A small network was trained on made-up records. Each row is its average activation on records with the value named, seen along a few directions.
Values that are neighbours, or in one group, have similar rows; names and order tell nothing.
In the rows, zero is written as 500.
Random noise pushes rows far along 20 fixed directions. That doesn't count. These rows show it; they differ only by the noise:
639,498,501,403,624,504,619,462,358,419,744,554,379,382,611,519,319,511,420,496,466,274,567,518,768,570,534,344,350,460,697,592
402,360,448,372,576,443,729,541,600,371,397,490,488,763,468,416,367,328,658,198,406,795,580,397,408,435,619,607,331,529,513,496
626,369,373,481,297,526,559,713,204,627,658,306,580,404,701,435,605,507,576,504,695,392,409,315,542,524,489,523,490,557,434,634
563,460,293,387,359,520,599,453,200,617,634,477,569,596,487,521,590,575,653,593,475,432,421,758,443,481,739,471,437,634,420,557
470,545,709,342,497,683,735,377,547,554,504,490,579,522,649,415,301,430,423,346,744,432,672,507,456,635,573,477,226,442,519,507
479,577,395,465,367,543,686,299,406,581,401,575,592,505,488,335,528,233,632,487,575,449,718,217,354,643,602,819,288,574,268,423
362,800,402,611,483,234,499,571,538,577,260,330,502,499,367,553,542,397,865,571,468,575,514,398,309,640,430,425,523,751,262,446
491,523,559,682,548,607,533,701,557,505,605,360,492,355,469,368,567,464,518,569,540,595,543,408,693,557,456,446,541,368,675,581
521,583,401,383,744,636,466,421,607,492,551,388,814,469,531,418,371,671,410,705,299,555,449,746,666,518,478,730,546,488,565,415
496,445,551,306,423,598,593,545,503,420,332,487,639,551,569,378,568,357,516,277,575,554,536,413,408,353,406,601,660,381,506,522
293,521,520,470,539,500,473,382,628,532,521,580,397,584,489,332,492,659,583,353,509,580,406,367,543,398,377,618,257,630,664,515
498,476,529,587,677,449,519,451,482,522,439,325,405,449,357,567,403,737,661,616,290,645,443,467,650,469,384,534,489,499,466,369
657,434,690,620,411,615,490,543,381,575,731,539,499,241,272,436,483,456,504,893,678,513,498,354,585,549,647,527,671,383,605,421
341,686,563,459,443,255,349,513,741,490,569,526,420,565,278,760,199,475,316,556,603,543,486,525,364,339,466,555,416,716,435,377
514,430,485,608,483,421,568,451,433,384,487,526,370,541,400,345,591,374,695,420,458,355,423,333,404,626,678,380,477,452,581,612
387,393,701,341,622,642,508,394,670,378,433,610,451,380,611,498,545,582,213,539,406,475,480,493,435,327,347,578,719,554,370,474
299,690,365,363,648,407,446,408,575,511,537,556,484,408,571,313,675,564,753,457,319,570,306,480,398,352,395,665,446,754,457,546
758,509,224,312,344,354,626,409,392,348,587,393,580,428,573,519,336,488,497,316,549,416,456,542,458,467,783,399,437,572,412,453
480,584,439,613,559,473,517,440,548,395,500,461,405,265,607,338,612,472,479,478,449,362,521,213,552,610,387,499,513,523,427,537
550,578,369,667,566,435,232,600,499,457,732,488,552,415,510,502,471,423,476,568,547,471,461,503,581,725,547,564,350,344,545,504
479,618,472,697,474,536,754,439,688,451,495,257,486,470,388,311,459,436,443,316,483,634,623,317,532,407,545,570,428,382,551,473
553,608,335,453,546,380,474,395,328,476,434,644,550,469,441,511,454,608,606,791,425,537,606,403,638,682,343,444,709,694,441,310


T, 12 values:
t10: 334,471,391,550,454,421,482,402,618,323,440,363,352,475,322,487,641,649,385,370,393,467,369,523,336,360,522,438,588,434,320,468
t1: 573,545,550,460,678,444,403,522,735,444,283,419,570,430,607,542,428,470,545,384,301,527,417,513,532,389,403,620,504,494,538,520
t11: 371,389,514,414,405,500,515,629,418,493,484,498,422,384,601,413,567,485,599,521,644,387,483,185,461,643,398,550,421,651,360,559
t6: 424,631,610,398,587,459,547,528,596,461,628,569,385,251,771,441,638,455,379,405,540,376,403,429,337,379,387,368,661,625,410,616
t7: 411,467,652,546,497,551,467,393,532,508,512,489,414,329,659,419,590,580,440,468,652,520,473,243,261,592,374,581,483,456,174,412
t12: 425,409,536,293,364,668,540,670,397,490,627,627,581,585,541,407,544,375,364,465,729,479,593,499,538,429,488,534,559,360,665,595
t4: 295,566,589,341,723,583,411,643,656,392,654,597,483,303,625,320,589,494,489,518,545,494,446,541,545,582,396,405,495,438,641,638
t3: 444,145,586,353,511,570,378,550,367,457,513,575,536,555,532,378,510,618,495,535,601,468,333,247,426,559,373,681,573,349,472,476
t9: 413,663,222,590,527,422,380,297,630,335,585,597,440,547,263,494,528,627,300,521,320,403,528,740,563,544,600,445,475,430,544,421
t5: 552,394,687,566,425,595,701,799,565,481,513,87,505,272,459,521,440,485,371,516,652,525,497,365,564,408,516,380,688,342,470,552
t8: 604,358,712,746,630,554,580,491,438,580,569,289,325,427,430,643,434,654,564,546,409,647,457,559,558,521,576,408,407,287,435,443
t2: 439,504,281,618,648,548,514,559,569,449,613,262,711,536,468,449,399,689,289,783,388,584,520,544,584,714,516,615,587,460,360,376
A value of T combines one of 4 hidden first parts with one of 3 second parts; all combinations occur once.
Q: Changing only the second part turns t8 into t5. t7 has the same second part as t8; what does that change turn t7 into?
A: t2
Q: Changing only the second part turns t11 into t6. t1 has the same second part as t11; what does that change turn t1 into?
A: t12

N, 12 values:
n11: 461,569,435,757,343,219,486,708,537,602,521,313,362,580,276,651,437,529,569,647,593,527,410,361,419,496,566,309,536,713,480,522
n8: 653,307,318,627,340,606,525,458,218,697,454,231,488,524,343,462,527,823,619,478,407,346,423,342,944,365,361,746,299,330,698,493
n7: 354,446,394,344,430,605,453,836,690,625,590,653,638,563,607,571,598,196,322,543,511,591,561,676,528,265,612,750,405,772,550,717
n9: 460,557,417,565,457,522,147,504,456,522,346,684,533,358,424,677,821,372,714,589,459,862,543,704,324,535,518,642,576,407,91,277
n10: 447,539,432,209,649,327,629,673,487,487,585,248,557,473,543,559,329,649,690,445,412,749,335,632,477,256,419,448,559,700,455,500
n6: 308,644,513,500,296,570,496,500,423,796,345,370,575,581,727,367,708,480,657,255,734,374,487,300,274,494,224,740,245,570,303,619
n4: 497,352,635,483,518,404,524,444,483,564,494,297,594,790,606,634,56,793,197,476,712,356,429,299,400,673,297,519,430,488,398,349
n12: 669,281,687,403,588,590,791,338,443,447,415,289,710,768,484,164,176,662,581,304,585,495,390,186,561,500,461,602,535,209,895,461
n3: 521,535,397,566,722,350,352,572,390,360,491,370,697,631,434,524,348,464,587,708,400,390,446,496,506,922,441,486,654,383,461,432
n5: 472,622,380,529,190,427,696,368,344,475,306,324,491,563,326,503,580,500,552,461,579,396,603,354,327,440,496,444,637,563,277,411
n1: 609,512,347,703,153,346,314,491,780,448,361,251,657,661,608,478,373,564,219,201,696,136,277,317,391,468,563,515,394,651,602,606
n2: 340,383,770,410,559,642,351,375,571,491,566,380,488,432,228,313,476,673,580,496,521,322,188,483,435,364,473,768,377,210,660,546
A value of N combines one of 4 hidden first parts with one of 3 second parts; all combinations occur once.
Q: Changing only the second part turns n8 into n3. n4 has the same second part as n8; what does that change turn n4 into?
A: n1
Q: Changing only the second part turns n9 into n10. n5 has the same second part as n9; what does that change turn n5 into?
A: n12

P, 9 values:
p2: 499,628,362,441,382,476,653,700,631,551,589,453,623,423,585,406,416,295,433,579,609,494,641,369,555,514,587,584,420,798,548,610
p5: 548,444,721,566,653,485,592,261,605,471,561,525,384,411,469,478,411,787,454,565,451,769,389,491,400,407,515,367,691,579,449,305
p4: 660,534,297,512,544,382,332,503,394,353,446,538,489,237,391,474,588,451,804,568,391,598,456,416,575,656,583,476,591,371,381,342
p9: 661,510,517,265,466,440,562,474,546,368,446,613,661,530,637,470,342,335,397,380,601,505,547,343,379,407,507,563,696,529,518,418
p6: 534,516,282,322,441,529,489,500,563,450,483,634,607,469,716,651,491,519,127,563,433,389,641,718,590,454,468,470,615,764,345,505
p8: 408,516,554,391,411,590,568,511,596,403,634,548,423,361,332,385,389,657,379,611,659,617,558,478,665,438,537,363,515,534,677,439
p1: 674,548,459,643,814,345,315,420,576,396,511,398,553,470,603,591,458,476,519,487,182,324,290,655,481,556,551,501,533,386,538,568
p7: 607,579,374,483,315,426,510,592,382,662,669,446,488,465,583,610,546,444,463,369,644,463,488,592,493,320,562,486,374,514,500,580
p3: 519,519,457,396,705,376,535,364,230,435,513,633,406,547,599,436,533,408,821,357,323,449,461,352,502,580,367,560,411,412,514,496
P is arranged as 3 separate groups.
Q: Which other values are in the same group as p1? Give them in the order they are listed.
A: p5, p3
Q: Which other values are in the same group as p8? Give them in the order they are listed.
A: p2, p9
